A small network was shown many inputs. Here are its activations along a few directions, one row for each input.
Each table varies a few parts of the input and shows all the possible inputs, shuffled.
Descriptions start from the smaller parts, as in this example, which fits no table here: one of 8 places around a ring, together with either a single point or one of 11 places around a ring or (one of 2 separate values, together with one of 6 places along a line).
Shared parts are said once, and a part with two or three values counts as separate values.

Other details of the inputs shift rows strongly along three fixed directions, in all tables alike. That doesn't count.

Table:
R1: -140,289,-15,69,-176,339,389,823,-27,339,-365
R2: 52,-73,1,-291,-487,-34,-278,291,-520,286,-186
R3: -290,97,178,804,422,165,559,-60,480,-441,-54
R4: 216,-176,-239,-402,-270,96,-182,329,-561,274,-192
R5: -376,403,-352,65,-257,515,163,638,137,385,-129
R6: -155,-508,-281,101,-10,2,-121,78,-623,-63,-212
R7: 309,171,245,-497,-230,-179,-212,-154,126,130,57
R8: -340,-25,35,796,399,-39,476,-45,605,-393,-296
R9: 13,-478,112,355,400,-343,-2,-422,-16,-390,33
R10: 493,157,126,-422,-89,-229,-193,46,61,-42,75
R11: -165,-390,-30,275,-241,-42,-156,94,-634,-94,-74
R12: 108,596,-110,-88,-58,135,427,193,625,30,-480
R13: -114,512,206,82,148,22,383,23,823,53,-28
R14: -64,-377,159,385,226,-369,16,-532,-42,-429,-9
R15: 239,455,99,-81,93,100,418,441,659,189,-255
R16: -185,77,-87,693,557,132,671,-113,389,-480,-324
R17: -75,-228,141,386,422,-168,-161,-405,-54,-493,386
R18: -11,-422,-126,315,275,-287,-17,-587,-5,-478,-124
R19: -229,-386,-25,271,-84,122,-259,115,-581,54,228
R20: -379,258,-61,31,-112,381,211,809,136,473,-151
R21: -199,-356,0,179,-59,82,-285,231,-631,-170,130
R22: 593,162,257,-549,-120,-189,-172,-161,313,119,224
R23: -87,-472,179,315,417,-245,-43,-437,18,-375,166
R24: 149,162,11,-395,37,-210,-136,-551,227,37,257
R25: -307,362,23,54,-117,450,305,775,10,440,-107
R26: 353,67,279,-287,-76,-258,-123,-360,225,-108,199
R27: 502,304,291,-540,-109,-177,-139,-237,239,185,350
R28: 463,375,34,-613,-74,-82,-121,-370,213,179,349
R29: 220,101,160,-487,-161,-209,-277,-123,224,271,204
R30: 356,66,169,-399,-210,-155,-223,-72,206,94,138
R31: -89,-130,76,-361,-470,16,-263,291,-462,333,-31
R32: -428,-229,-240,159,-110,151,-265,-128,-621,35,95
R33: 353,318,-51,-629,-81,-142,-299,-387,349,213,216
R34: -310,-149,-295,122,3,230,-267,134,-596,-58,227
R35: -520,296,-343,476,25,606,368,580,119,186,-119
R36: 130,-165,-72,-246,-494,-18,-309,377,-445,275,-99
R37: 553,-9,179,-232,9,-303,-100,-279,208,-80,108
R38: 447,99,-20,-616,-82,-223,-14,-157,24,93,-127
R39: 241,63,283,-368,147,-282,-97,-353,202,59,301
R40: 526,186,-99,-503,-71,-146,-149,-51,18,-121,-38
R41: 9,-121,-216,-350,-439,4,-157,201,-530,218,-285
R42: 286,136,249,-264,-36,-243,-166,-390,227,-21,325
R43: -186,-497,28,179,6,95,-190,178,-602,17,79
R44: 452,76,-13,-274,-44,-269,-16,-451,159,-224,-55
R45: -665,51,-106,647,30,386,178,489,53,74,-191
R46: -386,35,106,827,650,172,484,-29,544,-315,45
R47: 202,134,27,-442,183,-188,-78,-487,177,55,300
R48: 158,539,-170,-124,-54,134,335,250,698,80,-479
R49: -335,263,31,-9,-183,364,330,796,57,366,-276
R50: -380,-178,-255,181,-161,200,-175,-20,-561,36,153
R51: -346,434,-233,-20,-82,545,323,643,-16,436,-108
R52: 559,91,20,-329,1,-226,20,-424,94,-175,-5
R53: 163,-375,-113,377,312,-176,31,-540,-88,-523,-15
R54: -297,-439,-18,221,-159,47,-318,83,-523,-24,-30
R55: 62,-126,113,-372,-302,111,-189,368,-563,342,55
R56: -247,-304,-122,309,349,-161,-125,-669,47,-310,248
R57: -408,92,56,841,421,132,382,-68,618,-355,29
R58: 108,-331,172,447,263,-259,64,-486,-125,-471,99
R59: 247,577,195,-229,86,-50,493,270,806,156,-263
R60: -390,-390,-277,94,63,128,-230,-4,-572,107,159
R61: -110,-435,-315,206,-191,41,-188,38,-596,-145,-188
R62: -115,0,39,-306,-428,77,-361,244,-483,388,73
R63: -198,-446,-84,263,-173,-51,-276,97,-556,-41,-163
R64: 132,666,-70,-214,258,237,384,134,845,233,35
R65: -171,-456,160,417,301,-260,-79,-508,76,-421,117
Each input here is: one of 5 places along a line, together with either a single point or (one of 2 separate values, together with one of 6 places around a ring).
Q: The inputs of R4 and R46 match in every part but the place on the line of 5. If R41 is changed in the same way as R4 into R46, which row does it become?
A: R13
Q: Which other rows does R13 become when the choice among 2 separate values takes its other values? List them by row number.
A: R29
Q: List by row number the other rows that have the place on the line of 5 in common with R56.
A: R5, R24, R28, R32, R33, R34, R35, R47, R50, R51, R60, R64
Q: Which other rows does R60 become when the place on the line of 5 takes its other values? List them by row number.
A: R6, R9, R20, R23
Q: A walk changes only the place on the line of 5. It starts at R16 and steps to R1. List the rest of the walk in order.
A: R55, R25, R51
Q: Which other rows does R1 become when the place on the ring of 6 takes its other values? List them by row number.
A: R2, R11, R14, R58, R59

Table:
R66: 237,-119,104,-9,103,-400,-173,-396,-8,-390,-85
R67: -390,209,-93,592,124,168,420,339,596,-315,-554
R68: -284,30,-124,481,97,180,264,467,-176,-210,-406
R69: -155,-375,-79,407,-192,131,-13,479,-699,70,-283
R70: -239,332,-265,282,-92,328,463,205,508,-77,-588
R71: -188,32,113,103,-140,82,-109,90,282,224,129
R72: 221,625,155,-484,20,35,-24,162,432,253,206
R73: -245,-544,-84,484,-271,-14,-166,264,-792,-4,-258
R74: 377,265,343,-118,263,-202,-2,-379,535,42,398
R75: -573,-127,-250,553,187,360,106,-78,-472,-114,140
R76: 270,-343,-99,80,89,-453,-226,-650,-221,-421,38
R77: -651,215,198,610,123,297,448,278,655,-51,-68
R78: 564,515,-24,-819,-304,104,47,696,229,355,-287
R79: 53,-25,2,-194,79,-127,-253,-827,233,-142,327
R80: 220,237,77,-507,-281,284,-140,637,-60,639,209
R81: 162,130,45,-155,208,-225,-146,-874,235,-186,407
R82: 281,168,57,-95,370,-238,-63,-656,360,-201,488
R83: -455,-360,-327,231,6,482,-145,159,-848,68,216
R84: 209,-543,330,126,67,-544,-184,-647,-315,-470,69
R85: 114,-230,156,-757,-518,167,-477,514,-847,589,374
R86: -731,-60,-80,652,159,221,11,208,-218,-150,47
R87: 138,-235,336,-318,-83,-225,-358,-268,-467,104,493
R88: 216,-555,-129,-259,108,-207,-597,-537,-730,-98,654
R89: -200,-289,-353,578,225,220,274,262,-279,-327,-248
R90: 366,-656,310,43,265,-388,-110,-523,-350,-520,158
R91: 506,420,316,-514,-223,-121,264,279,358,187,-208
R92: -605,318,-229,614,173,355,363,183,665,-59,-66
R93: -85,549,393,118,194,-8,407,-20,908,9,124
R94: 437,-262,4,-342,-304,3,-226,415,-506,270,-109
R95: -520,-294,-264,259,307,52,445,309,-57,190,-605
R96: -397,-562,30,296,-399,53,-104,338,-617,-42,-333
R97: 557,591,-114,-498,-149,-47,225,224,462,186,-233
R98: -756,-537,-230,49,188,128,-76,183,-635,464,-27
R99: 255,360,-164,-353,-309,23,139,-4,70,134,-318
R100: 305,69,-270,-662,-658,-28,-353,340,-166,393,-275
R101: 156,20,311,223,330,-368,-76,-679,453,-193,410
R102: 563,-167,-52,-208,309,-247,23,-710,51,-453,74
R103: 65,548,147,9,489,172,322,103,874,-120,173
R104: 211,786,-132,-768,-486,157,-81,475,365,693,119
R105: -679,118,-26,646,256,230,160,114,438,-226,-29
R106: 354,-294,223,232,192,-493,-64,-703,464,-439,-69
R107: 314,42,-262,-607,-521,103,-213,227,-708,335,-204
Q: The inputs of R104 and R76 match in every part but one. If R80 is changed in the same way as R104 into R76, which row does it become?
A: R94
Q: The inputs of R70 and R79 match in every part but one. If R107 is changed in the same way as R70 into R79, which row does it become?
A: R75
Q: What is each input in this table made of?
A: one of 2 separate values, together with either a single point or (one of 4 places along a line, together with one of 5 places along a line)
Q: Which other rows does R90 become when the place on the line of 4 takes its other values? List them by row number.
A: R84, R91, R96
Q: Which other rows does R85 become when the choice among 2 separate values takes its other values? List them by row number.
A: R90

Table:
R108: -240,124,-121,76,-126,305,-53,340,-251,114,47
R109: 49,-205,-75,179,-11,51,3,-27,-386,-193,-50
R110: 32,-49,132,-34,29,16,-51,39,-165,146,219
R111: -160,-200,-27,-319,101,-51,-136,-156,-465,134,145
R112: 282,390,94,-315,-72,55,200,401,496,200,-237
R113: 295,533,19,-271,-127,0,206,137,601,22,-236
R114: -179,97,-27,379,46,183,288,409,76,-164,-245
R115: -320,33,33,145,-179,147,-8,204,-93,127,49
R116: -91,165,-221,122,-47,119,188,179,169,-27,-294
R117: -17,-354,-16,68,-98,76,-53,260,-474,68,-99
R118: -176,-116,-113,-2,25,4,-159,-71,-56,57,117
R119: 371,133,-67,-664,-412,-136,-184,80,38,370,-170
R120: 282,-287,141,-37,46,-231,-96,-191,-296,-101,67
R121: -36,324,-102,-83,44,81,63,-51,374,79,36
R122: -374,27,-66,59,-289,268,-90,526,-295,240,8
R123: 110,-47,26,-277,-16,-195,-223,-412,115,91,213
R124: 201,-183,-27,-309,36,-91,-263,-255,-235,121,320
R125: -90,-117,-240,54,-136,232,114,457,-328,178,-241
R126: 22,-112,164,161,276,-157,-105,-378,52,-313,344
R127: 233,202,-4,89,365,-129,282,-218,654,-276,-134
R128: -297,-58,105,546,470,70,213,-120,338,-290,116
R129: 227,43,-23,-156,188,-72,-56,-429,76,-54,310
R130: 266,111,85,-349,-258,-134,-104,128,61,61,-83
R131: -20,228,198,-37,-1,-63,77,-70,369,146,77
R132: 242,107,31,-382,-150,48,-196,-58,-198,162,280
R133: -172,-75,-218,-10,-66,173,-197,83,-410,107,129
R134: 295,-110,117,-240,-102,-203,-182,15,-230,35,-20
R135: 183,548,191,-259,62,31,175,206,604,229,81
R136: -368,4,-102,292,-26,204,-27,108,-137,-59,35
R137: 118,-210,170,49,192,-147,-141,-388,-147,-212,401
R138: 336,-292,-74,-24,175,-239,-106,-545,-229,-294,111
R139: -290,-24,8,376,-29,140,282,301,178,1,-363
R140: 324,286,-60,-354,-166,-126,56,-168,345,91,-172
R141: 376,70,8,-304,-117,-116,-169,-102,-93,-85,-7
R142: 115,-282,119,8,-121,-265,-178,-303,-223,-201,5
R143: -146,-305,44,227,-143,-98,-60,27,-350,-21,-167
R144: -428,98,36,431,113,169,196,271,176,25,-42
R145: 165,386,-35,-404,-146,-11,-30,-165,370,253,85
R146: -42,118,62,171,-2,-17,204,227,253,-22,-249
R147: -295,-335,122,476,363,-115,-48,-381,89,-325,196
R148: -292,108,-126,67,156,185,437,348,-1,57,-413
R149: 3,-185,-64,-49,-317,154,-67,474,-607,146,-104
R150: -168,-134,-46,72,-194,103,0,426,-156,123,-273
R151: -340,-117,83,292,61,77,29,-14,77,30,40
R152: -227,-210,26,313,101,-64,-121,-471,-147,-264,200
R153: -357,-8,-76,647,558,97,301,-202,399,-356,61
R154: 109,-353,195,64,307,-189,-158,-485,-89,-177,390
R155: 355,158,30,-479,-380,-132,-167,-75,-18,134,-107
R156: 177,197,-17,51,249,-151,249,-208,701,-209,-192
R157: -42,-122,-291,-60,-230,143,-135,294,-537,99,-181
Q: What is each input in this table made of?
A: one of 2 separate values, together with either a single point or (one of 4 places along a line, together with one of 6 places around a ring)
Q: The inputs of R126 and R114 match in every part but the choice among 2 separate values. If R129 is changed in the same way as R126 into R114, which row does it become?
A: R138
Q: A walk changes only the place on the line of 4. It starts at R152 and steps to R136. List the rest of the walk in order.
A: R108, R132
Q: Which other rows does R149 become when the place on the ring of 6 takes its other values? List them by row number.
A: R109, R117, R120, R125, R138

Table:
R158: 197,-166,37,-197,-39,-217,-362,-441,-204,-76,305
R159: -109,-35,31,266,131,-52,106,-63,212,-200,-110
R160: -311,-35,-101,93,-121,188,-18,259,-260,131,-62
R161: -153,-391,-191,62,-81,113,-272,124,-776,36,119
R162: 87,252,37,-236,10,35,7,44,329,203,120
R163: 193,-39,98,-203,-18,-185,-109,-135,149,42,14
R164: 194,-176,64,-218,-53,-246,-312,-468,-230,-75,219
R165: -113,24,9,280,97,-27,162,-134,169,-175,-84
R166: 31,-49,-20,256,215,-29,192,-24,137,-236,-150
R167: 220,238,21,-240,-75,-14,120,42,257,77,-92
R168: 226,272,-2,-268,42,27,130,55,212,100,-26
R169: -85,38,-51,260,202,85,131,-101,165,-184,63
R170: -55,-33,323,329,199,-18,160,69,156,-152,123
R171: -184,48,-11,251,201,52,78,-104,203,-145,97
R172: -276,-75,-90,103,-155,136,6,282,-254,110,-134
R173: -133,-116,-125,138,-175,148,13,329,-261,36,-218
R174: -70,-9,14,307,76,-50,115,-90,200,-211,-133
R175: -135,-89,-142,92,-72,158,92,322,-331,75,-174
R176: 185,278,10,-249,-41,39,97,19,251,98,-21
R177: 137,310,-4,-570,-381,102,-29,456,77,542,-118
R178: 152,-246,94,-257,40,-247,-306,-439,-201,4,262
Q: What is each input in this table made of?
A: either a single point or (one of 4 places along a line, together with one of 5 places along a line)
